These are the activations of a small neural network, seen along a few directions. Each row is one input.
In each table, some parts of the input vary, and every possible input appears once, in random order.
A made-up example of a description, with smaller parts first: one of 6 places along a line, together with either a single point or (one of 2 separate values, together with one of 5 places around a ring) or one of 11 places around a ring.
Shared parts are said once, and a part with two or three values counts as separate values.

A family of inputs:
x1: [ -6 -38 -16   4 -24 -22  18 -35  10 -26   7  13 -30]
x2: [ 32 -30 -30  -4  41   2 -29 -30 -14 -24 -17  25 -17]
x3: [-16   3 -28 -12 -10 -13 -24 -25   7  -2   3 -14  -3]
x4: [-20  53  -5  60 -16  56 -87  32   6  23  36   8  12]
x5: [-20  28  23 -24   9  -7   5  22  -2  18  -9 -12  26]
x6: [ 13 -46 -33  28  -8   0  29 -27  17 -25  17   3 -11]
x7: [ -4  59  45  40  -9  61 -48  61   9  46  25  10  29]
x8: [-12 -20 -13 -15 -21 -25 -14 -34  -3 -17   8 -10 -12]
x9: [-30  55  29 -31  14  -4  -1  38  -2   0 -10 -18  18]
x10: [ 30 -27  10   9  11  14  46   9 -16  17  -3   4 -10]
x11: [-43  59 -20 -15   8  -7 -36  -6  -6 -21   2 -14   6]
x12: [ 11 -38 -29  30  12  16   9 -34 -11 -13  10  -1 -27]
x13: [  4 -10  33 -23 -18 -24  24   2  -2   5 -17 -10   6]
x14: [ 34 -32   7  14  -7  -5  65  12  13   2   1   4   5]
x15: [  0   8  18 -27  -7  -7  14  16   9  20 -17 -16  12]
x16: [-34  24 -24  -8   7 -14 -33 -20  -4  -4  10 -10  12]
x17: [ 45 -25  10 -23  37   7   8  13 -18  -1 -34  27   2]
x18: [ 15 -25  24  -5 -19 -30  52   5  10   2 -11  11 -16]
Changing only one part turns x17 into x2. The same change can be made to x18. Which row results?
Answer: x1
What do these inputs look like to the network?
Answer: one of 2 separate values, together with either a single point or one of 8 places along a line
Which other rows does x10 become when the choice among 2 separate values takes its other values? List them by row number.
Answer: x12

A family of inputs:
x19: [ 41 -92 -57 -15   0 -41  15 -85  -6 -49 -20   6 -52]
x20: [-20   3  -5  27 -12  11  47   2  14  11  30 -30   4]
x21: [ 67 -87  30 -44  19 -45  85 -10 -11  -6 -40  27  -8]
x22: [-42  49  21 -13 -43 -25 -27  20  20  18   9 -23  29]
x23: [-43  44 -34 -20   5 -14 -83 -27   4  -9   3  -4  12]
x24: [-49  27  10 -17 -25 -33  35   1  15 -14   8 -29  -3]
x25: [-10  36  35 -49  31 -24  38  27 -18  -4 -33 -12  17]
x26: [-17  -6 -69  18  29  18 -22 -38 -17 -25  22 -12  -7]
x27: [ 26 -94   1 -10 -44 -48  85 -39  21 -14 -12   9 -33]
x28: [ -6  14  38  30 -54  16 -38  23   5  34  24   6   3]
x29: [ 17  12  17  -2  43  18  51  31 -18  22 -19 -12  22]
x30: [ 10 -13 -47  63  23  45 -51 -17   0 -28  26  22 -10]
x31: [ 14   2   4  65 -27  41  20  22  21  11  39  12   3]
x32: [47  7 18 30 32 48 23 60  0 29 -6 26  7]
x33: [-10  51  44 -57   8   0 -21  46   3  20 -28 -14  38]
x34: [ -9   6 -12  27  -3  24 -97 -23  -7   5  16  24 -14]
x35: [-43  23 -52 -26  18 -25 -29 -43 -15 -44   2 -11 -15]
x36: [ 27  18  57  -8   0  34 -32  51  -9  42 -20  16   7]
Changing only one part turns x23 into x33. The same change can be made to x19. Which row results?
Answer: x21
What do these inputs look like to the network?
Answer: one of 3 separate values, together with either a single point or one of 5 places around a ring

A family of inputs:
x37: [-38  64   2  24  -5  31 -64  23   1  15  24  -5  16]
x38: [ 21 -66 -32   0  -4 -29  45 -48   3 -36  -4   7 -32]
x39: [ 16 -61 -27 -13  -2 -35  44 -47   0 -26  -8   0 -22]
x40: [ 34 -65   5 -24  -3 -36  68 -23  -2 -14 -23   6 -22]
x41: [-25  57   2  26   1  41 -75  23  -3  19  21  -2  17]
x42: [-12  62  41   9  -1  32 -22  61   4  36   6  -4  34]
x43: [ 23 -56 -19 -20  12 -33  50 -38  -7 -27 -18   4 -22]
x44: [-40  70   5   9  -7  26 -65  26   3  21  17 -15  24]
x45: [ 43 -64  13 -14   4 -21  86  -7  -1  -3 -21   5 -15]
x46: [ 35 -75 -36   3   4 -21  34 -49  -1 -29  -7  15 -31]
x47: [-23  63  35  -1  -6  20 -42  45   4  28   5  -4  28]
x48: [-34  72  10   1   7  26 -59  34  -1  16   9  -8  25]
What do these inputs look like to the network?
Answer: one of 2 separate values, together with one of 6 places along a line
Changing only the choice among 2 separate values turns x47 into x40. The same change can be made to x42. Which row results?
Answer: x45
Which other rows does x37 become when the choice among 2 separate values takes its other values? List them by row number.
Answer: x38

A family of inputs:
x49: [  4 -45 -29   6 -18 -15  10 -40   2 -11  16  -4  -6]
x50: [-26  43  -7  24   0  20 -65   0  -3   5  17 -11  11]
x51: [-35  57  37 -14   1  15 -30  39   0  28   0 -15  34]
x52: [-49  67 -23  -7  -8  22 -73   4   4   5  11 -27  11]
x53: [ 23 -11  17  12   7  16  46  26  -6  -2  -5   4  -1]
x54: [  6 -32 -29 -19  14 -23 -13 -37  -6 -18 -15  12 -21]
x55: [-44  46  12 -54  11 -51  21   5   7 -22  -8 -22  21]
x56: [-22  50  40   0   4  17 -25  38  -5  30   3  -7  33]
x57: [-11  45  35  11   9  24 -17  41 -12  40   5  -2  24]
x58: [-15  38 -12  35   5  28 -57   3 -10  14  20  -5   4]
x59: [ 11 -27  13 -10 -16 -26  48   0  15  13  -9 -10  -7]
x60: [ 30 -28  12 -39  11 -22  24  -4 -12  -1 -30  -3   6]
x61: [ 20 -25  13 -36  13 -28  23   3  -8   1 -32   1  -6]
x62: [-39  50 -12  12  -4  18 -70   1   2   4  11 -18  13]
x63: [ 10  39  30  15  -6  31 -14  52  -4  38  12  17  16]
x64: [ 17 -15  20 -34   7 -23  30  -1  -8  -4 -31   6  -9]
x65: [  1 -26 -16 -13   6 -18  -7 -36 -11 -30  -6   9 -25]
x66: [ 12 -23 -20  31  13  21   7 -12  -2 -22  18   7 -19]
x67: [ 21 -30  14 -12 -17 -21  48  -8  12  11  -9 -13   5]
x68: [ 11 -21 -24  29  17  21   9 -17   2 -13  11  14 -18]
x69: [  8 -18  19  -8 -22 -21  54  -3  15   8  -8  -4 -10]
x70: [ 26 -32 -31  23  21  21   2 -22  -1 -11  13   7  -4]
x71: [ -7 -41 -30   9 -18 -20  10 -33   4  -9  12   0 -17]
x72: [-45  72  27 -34   0  19 -35  43   3  28   4 -24  31]
x73: [-51  41 -46 -29   2 -46 -16 -29   0 -44  -4 -17   5]
x74: [  8 -20  23  -6 -27 -19  53   1  11   0  -1 -14 -11]
x75: [ 27 -18   7   8  18   9  40  24   0  11 -13   7   4]
x76: [ 15 -18  24 -32   3 -22  30   4 -14 -12 -24  -2 -10]
x77: [ 23  -9  13   9  12  14  47  20   0   7 -12  12  -1]
x78: [ 37 -22   7   5  16  15  40  16  -4  10 -12   4  16]
x79: [ 15 -29 -31  26  22  15   1 -14   2  -9  10   9 -16]
x80: [  4  16   4  44 -21  31 -60  17  23  -2  19  24   1]
x81: [  8  25  46  19 -19  25 -22  53  18  22   6  27  21]
x82: [  6  29 -12  39  -6  35 -53  16  -1  14  27  13  -4]
x83: [ -9 -34 -18  14 -28 -14  16 -31   0 -22  19  -4 -21]
x84: [  1 -24 -20 -15  10 -18  -6 -41  -6 -22 -14  17 -23]
x85: [ 17 -36 -30 -23  14 -17 -13 -44  -9 -20 -12   8 -10]
x86: [-10 -33 -22  13 -24 -15  16 -36   4 -14  12   4 -17]
What do these inputs look like to the network?
Answer: one of 2 separate values, together with either a single point or one of 6 places along a line or (one of 3 separate values, together with one of 4 places along a line)
Changing only the choice among 2 separate values turns x55 into x73. The same change can be made to x69. Which row results?
Answer: x86
Which other rows does x68 become when the place on the line of 4 takes its other values? List them by row number.
Answer: x66, x70, x79
Which other rows does x68 become when the choice among 2 separate values takes its other values? List them by row number.
Answer: x77

A family of inputs:
x87: [  5  -3  47 -14 -29 -18  47  28  14  20  -8  -8  10]
x88: [  5 -32 -34 -25  18 -25  -5 -45 -13 -30 -16   0 -20]
x89: [ 45 -42  -3  17  22  16  30   0  -9   3  -6  18  -8]
x90: [ -5  48  51 -16   3  14 -16  53  -5  33 -13  -1  27]
x91: [-38  47 -18  -6   6   5 -70  -7  -3  -2   8 -11  12]
x92: [-15  29 -23  29   0  30 -71  -2   1  -2  21   7   3]
x93: [-11 -22 -25  32 -32  -6  -4 -29  14 -13  26   2 -20]
x94: [ 11 -20   8  36 -23  16  35  11  14  13  19   0  -2]
x95: [-20   4   5 -12 -17 -24  41  -2  10  -6   3 -19   3]
x96: [-30  -7 -22  -5 -29 -29   1 -36   9 -16  13 -16 -11]
x97: [  6  32  14  35   8  48 -28  37  -1  26  14   8  11]
x98: [-29  56   9 -14  16   9 -26  26  -6   8   0 -12  23]
x99: [ 14 -19  -8 -31  29 -22  36 -12 -11 -17 -26  -1  -5]
x100: [ 23 -46 -34  10  16   0 -10 -40  -9 -27  -2  20 -26]
x101: [ 37 -26  32 -35  14 -15  42  18  -6  10 -35  12   3]
Changing only one part turns x101 into x88. The same change can be made to x90. Which row results?
Answer: x91
What do these inputs look like to the network?
Answer: one of 3 separate values, together with one of 5 places around a ring
